Each row below holds a small network's activations on one input, seen along a few directions.
Each table varies a few parts of the input and shows all the possible inputs, shuffled.
A made-up example of a description, with smaller parts first: one of 5 places around a ring, together with either a single point or (one of 2 separate values, together with one of 4 places along a line) or one of 9 places around a ring.
Shared parts are said once, and a part with two or three values counts as separate values.
In the rows, zero is written as 128.

Other details of the inputs vary at random and push rows far along two fixed directions, the same in every table; ignore that.

Table:
r1: [143  86 146 121 133 126 138  90 141 158 151 138 180]
r2: [148  76 154 126 118 113 129  80 130 155 165 142 211]
r3: [150 140 124 134 108 164  53 128 193  85  69  76 130]
r4: [141  99 135 128 120 122 103  85 158 135 150 123 196]
r5: [160 121 139 118 106 165  65 115 165  86  55  64 124]
r6: [119 105 119 131 147 121 153 117 101 137 181 150 215]
r7: [153 146  93 108 129 185  86 102 148 112 105  90 149]
r8: [ 95 127 146 147 121  84 158 146 129 132 134 152 115]
r9: [ 91 130 145 145 140 102 182 160 135 148 131 178  99]
r10: [114 117 111 154 132 153 145 144 121 127 151 148 203]
r11: [139 145 118  97 126 152  90 106 105  96  96  74 163]
r12: [130 142 146 116 102 142  69 110 145  76  46  59 144]
r13: [125 157  96 129 133 112 158 144 122 161 163 156  67]
r14: [107 125 131 140 120  90 193 156  63 147 157 174 102]
r15: [149 110 104 127 121 146 109  93 125 128 160 118 196]
r16: [118 169 112  95 142 132 134 141  99 123  97 100  65]
r17: [110 112 142 121 158 136 132 117 155 141 133 141 194]
r18: [107 194 100 110 145 123 137 159 124 125 114 115  54]
r19: [120 127 132 126 142  98 168 127 148 174 156 174  85]
r20: [134 126 106 153 123 130 149 163 121 139 157 163 105]
r21: [165 119 116 126  97 159  82 119 110  92  96  89 141]
r22: [113 201 101  94 147 142 126 153 123 111  84 102  38]
r23: [ 99 185 126 130 120 120 108 159 167 102  64  98  51]
r24: [103 141 114 143 141 127 187 167 100 141 143 174 104]
r25: [119 138 130 134 136  91 156 132 155 171 160 165  86]
r26: [ 94 183 130 112 143  99 128 154 158 135 102 118  48]
r27: [110 191 103 122 110 119 122 161 110  93  81  94  36]
r28: [155  96 109 146 129 178 118 129 131 117 136 140 194]
r29: [ 88 130 148 129 146  57 180 144 118 164 168 175  98]
r30: [109 136 121 131 129 124 173 156  85 133 123 144  92]
r31: [154 111 108 141 106 154  94 126 125  99 127 110 165]
r32: [126 139 140 115 117 161  78 115 157  81  40  58 140]
r33: [163 107 149 149 154 165  76  98 107 108 178 110 152]
r34: [146  74 118 130 136 144 158  97 100 167 189 161 210]
r35: [137 135 114 113 114 105 149 119  88 152 153 140  82]
r36: [121 103 159 114 133 108 125 102 121 135 133 125 193]
r37: [146  83 144 151 108 128 104 115 156 114 138 130 194]
r38: [147  85 141 148 128 155 113 122 167 123 126 142 192]
r39: [116  98 154 113 148 127 135 108 133 143 131 127 191]
r40: [130  96 162 145 106  71 176 148 106 159 160 180  81]
r41: [142 162 173 126 141 127  65 116 142 101 122  87  12]
r42: [139 108 120 141 123 120 172 155  87 147 150 167  83]
Each input here is: one of 2 separate values, together with either a single point or (one of 4 separate values, together with one of 5 places around a ring).
Question: Changing only the choice among 2 separate values turns r41 into r33. The same change can be made to r40. Which row results?
Answer: r21
Question: Changing only the choice among 2 separate values turns r23 into r10. The same change can be made to r19. Which row results?
Answer: r7
Question: Which other rows does r42 become when the choice among 2 separate values takes its other values? List them by row number.
Answer: r5
Question: Which other rows does r17 become when the choice among 4 separate values takes its other values? List them by row number.
Answer: r9, r19, r38
Question: Which other rows does r39 become when the place on the ring of 5 takes its other values? List them by row number.
Answer: r17, r26, r29, r36

Table:
r43: [154 161 123 139 115 124  90 128 164 123 135 126  50]
r44: [137 145 113 120 150 159 112 133 128 122 132 117 121]
r45: [154  66 111 154 127 142 165 118  96 161 204 178 208]
r46: [ 95 156 119 125 122  93 168 158 148 144 104 145  67]
r47: [154 123 118 105 112 154  84  96 128  99  96  85 186]
r48: [149  76 124 146 117 159 105 126 143 110 123 120 220]
r49: [145 131 103 131 129 191  89 109 117  91 116  96 214]
r50: [154 103 143 110 133 168  60  90 166 108  98  77 218]
r51: [106  80 153 147 138 105 171  99 129 169 181 171 224]
r52: [128 117 128 120 127 144  98  79 147 118 119  97 200]
r53: [134 160  94 114 124 135 131 152 103 125 123 125  94]
r54: [141  88 156 128 133 156 104  82 148 131 128 115 217]
r55: [ 93 107 154 157 153  89 216 164 113 175 178 217 101]
r56: [134  74 134 131 135 110 161 118  93 155 191 176 227]
r57: [139 106 141 134 112 103 149 130 111 147 144 143  99]
r58: [141  99 118 130 113 164 110 118 144 104  98 116 243]
r59: [125  77 130 151 153 124 202 119  98 190 223 215 186]
r60: [123 114 136 135 125  59 197 160  79 174 191 192  31]
r61: [154  85 139 112 142 151  93  90 143 129 142 114 218]
r62: [117 145 104 126 147 142 127 134 130 128 144 123 150]
r63: [ 86 124 134 143 147  95 180 161 137 148 152 172 139]
r64: [133 158 126 113 121 146  87 114 118  88  87  82 120]
r65: [140 163 103 105 139 144 117 142 129 130 114 114  63]
r66: [136  74 160 177 121 101 142 131 176 156 187 199 181]
r67: [139 148 125 105 107 136  97 120 129 105  78  87 124]
r68: [113 156 107 130 141 110 177 172  82 146 163 170  75]
r69: [121 192  92 108 122 153  97 121 145 104  78  76  68]
r70: [ 99 139 139 121 129  70 181 141 127 169 143 160  74]
r71: [123 105 130 147 127 164 119 125 130  99 111 127 234]
r72: [133  77 139 138 137 141 150 120 150 148 142 161 210]
r73: [145  90 142 118 138 124 138  99 127 153 158 147 171]
r74: [120 169 130 115 121 141 111 138 160 108  59  99  50]
r75: [ 86 160 125 134 123  98 168 152 144 140 105 145  66]
r76: [139 138  94 113 125 168  96 103 151 115 110  91 181]
r77: [147 115 102 131 121 182 108 100 114 110 132 115 229]
r78: [112 183 125 107 129 124  92 118 145 100  79  74  61]
r79: [138 146 100 130 121 117 149 161  98 142 148 143  40]
r80: [139 134 120 136 101 163  86 124 149  86  66  82 117]
r81: [ 93 117 127 138 138  89 183 159 139 160 151 178 138]
r82: [155  90 133 135 113 150 100  86 118 113 135 107 177]
r83: [125  82 158 141 155 119 159 105 112 158 189 175 185]
r84: [140 123 144 110 128 131 114 111 146 135 108 112 124]
r85: [145 175  99 127 116 168  83 133 118  87  87  74  53]
r86: [128 162 126 106 115 117 104 142 123 112  84  96  85]
r87: [134 148 105 138 116 127 151 143  95 139 143 141  43]
r88: [119 140 121 130 112 142 129 138 131 107  86 121 136]
r89: [145  92 147 120 151 155  93  94 139 119 146 113 216]
r90: [115 146 105 129 129  84 217 170  73 177 178 201  52]
r91: [ 92 161 141 121 142  80 154 154 131 143 129 134  59]
r92: [106 135 161 133 147  90 172 142 114 160 150 167  62]
r93: [113  97 132 147 137 133 152 149 118 124 147 162 217]
r94: [113  94 156 156 136  73 197 158  84 171 204 195  93]
r95: [122 143 150 116 145 119 117 135 136 128 115 116  85]
r96: [103 161 122 129 127 147 101 133 166  93  69  88 128]
r97: [133  99 126 144 155 158 144 113 117 146 178 160 196]
r98: [154  96 138 140 122 160  84  91 121  97 131  95 188]
r99: [129 122 107 137 143 176 102  98 140 113 137 107 230]
r100: [110 155 116 123 120 100 161 179 115 131 105 150  68]
r101: [162 129 121 113 104 143  81 105 131 101  94  77 103]
r102: [118 182 120  97 134 126  80 125 150  94  77  63  70]
r103: [117 145  99 121 140 120 150 142 123 150 152 142 120]
r104: [101 168 138 121 132 111 120 129 142 118  95 101  75]
r105: [120 150 135 121 111 116 132 129 114 123 103 119  94]
r106: [122  98 156 157 128 101 166 135  95 150 173 166 116]
r107: [126  94 151 152 117  99 170 126  99 159 169 167 114]
r108: [103 150 138 128 146 107 158 172 136 137 117 152  52]
r109: [142 103 130 122 135 168  89 119 170 109  96 106 208]
r110: [129 115 139 125 130 144 105 122 120 107 123 110 203]
r111: [129  98 141 142 133 100 157 137  93 144 185 161 115]
r112: [142  52 150 153 127 112 153 119 107 160 195 170 214]
r113: [106 160 141 128 125  98 154 151  98 129 119 138  62]
r114: [109 155 124 109 126  80 158 131 127 153 129 137  53]
r115: [127 166 123 105 127 124 103 139 112  99  97  95  82]
r116: [128 161 120 128 113 144  91 161 143  83  68  82  57]
r117: [136 166 132  98 124 136  91 107 141 111  78  83  49]
r118: [116 115 136 159 123 120 156 154 117 126 135 155 104]
r119: [148 150 159 134 106 104  72 119 184 117 110 108  60]
r120: [139 113 121 108 132 147  77  89 156 110 113  81 215]
r121: [147 149 101 129 125 163  94 138 117  98 119  93  98]
r122: [152 136 152 133 112  98  88 112 167 128 141 129  68]
r123: [141 162 105 106 132 144 124 133 131 133 110 116  61]
r124: [136 152 121 108 110 144  92 106 119  97  84  85 119]
r125: [123 151 126 104 127 125  89 121 158 114  84  79 124]
r126: [131 107 125 145 111 113 160 151 124 139 130 156 104]
Question: What do these inputs look like to the network?
Answer: one of 4 places along a line, together with either a single point or (one of 4 separate values, together with one of 5 places around a ring)
Question: Changing only the place on the line of 4 turns r62 into r91. The same change can be made to r103. Which row results?
Answer: r125
Question: Changing only the place on the line of 4 turns r55 into r83. The same change can be made to r88. Which row results?
Answer: r124
Question: Which other rows does r116 become when the place on the line of 4 takes its other values? List them by row number.
Answer: r94, r111, r121
Question: Which other rows does r105 become when the choice among 4 separate values takes its other values? List them by row number.
Answer: r51, r54, r107
Question: Which other rows does r80 become when the place on the line of 4 takes its other values? List them by row number.
Answer: r82, r87, r107

Table:
r127: [136  83 119 140 123 128 172 122 101 157 168 170 185]
r128: [127 142 147 138 116  94 140 159 137 135 117 150  15]
r129: [118 129 112 121 133 150 102 119 157 114 103 104 205]
r130: [140 123 133 131 127 133  97 112 119 111 135 106 137]
r131: [141 104 126 145 116 127 163 147  92 139 152 160 131]
r132: [116 125 141 125 145 100 147 114 106 154 171 153 132]
r133: [125 134 108 136 118 142 124 135 150 116 107 119 150]
r134: [121 147 123 130 121 156  92 140 145  81  81  85 142]
r135: [152 103 122 133 118 144 106  94 133 132 154 119 187]
r136: [108 131 160 141 136  77 168 156 124 152 144 166  32]
r137: [123 107 134 138 129 121 165 142  86 140 151 152 134]
r138: [106 151 128 110 136 106 167 143  93 143 125 142  73]
r139: [131 169 111 132 106 144 100 161 146  85  69  92  69]
r140: [127  80 151 147 129 105 167 122 141 170 177 186 154]
r141: [125  98 161 129 145 131 117  98 153 137 135 131 196]
r142: [114 143 147 116 136  86 151 137 150 157 127 144  60]
r143: [108 122 130 130 142 142 124 121 140 118 122 126 211]
r144: [142 152 118  99 124 139  78  97 146 113 106  75 132]
r145: [144 149  90 121 157 186 114 127 117 124 147 118 137]
r146: [131 130 113 105 128 138 124 115 122 124 108 110 151]
r147: [154 164 116 120 104 139  70 128 131  90  89  81  54]
Question: What do these inputs look like to the network?
Answer: either a single point or (one of 4 separate values, together with one of 5 places around a ring)
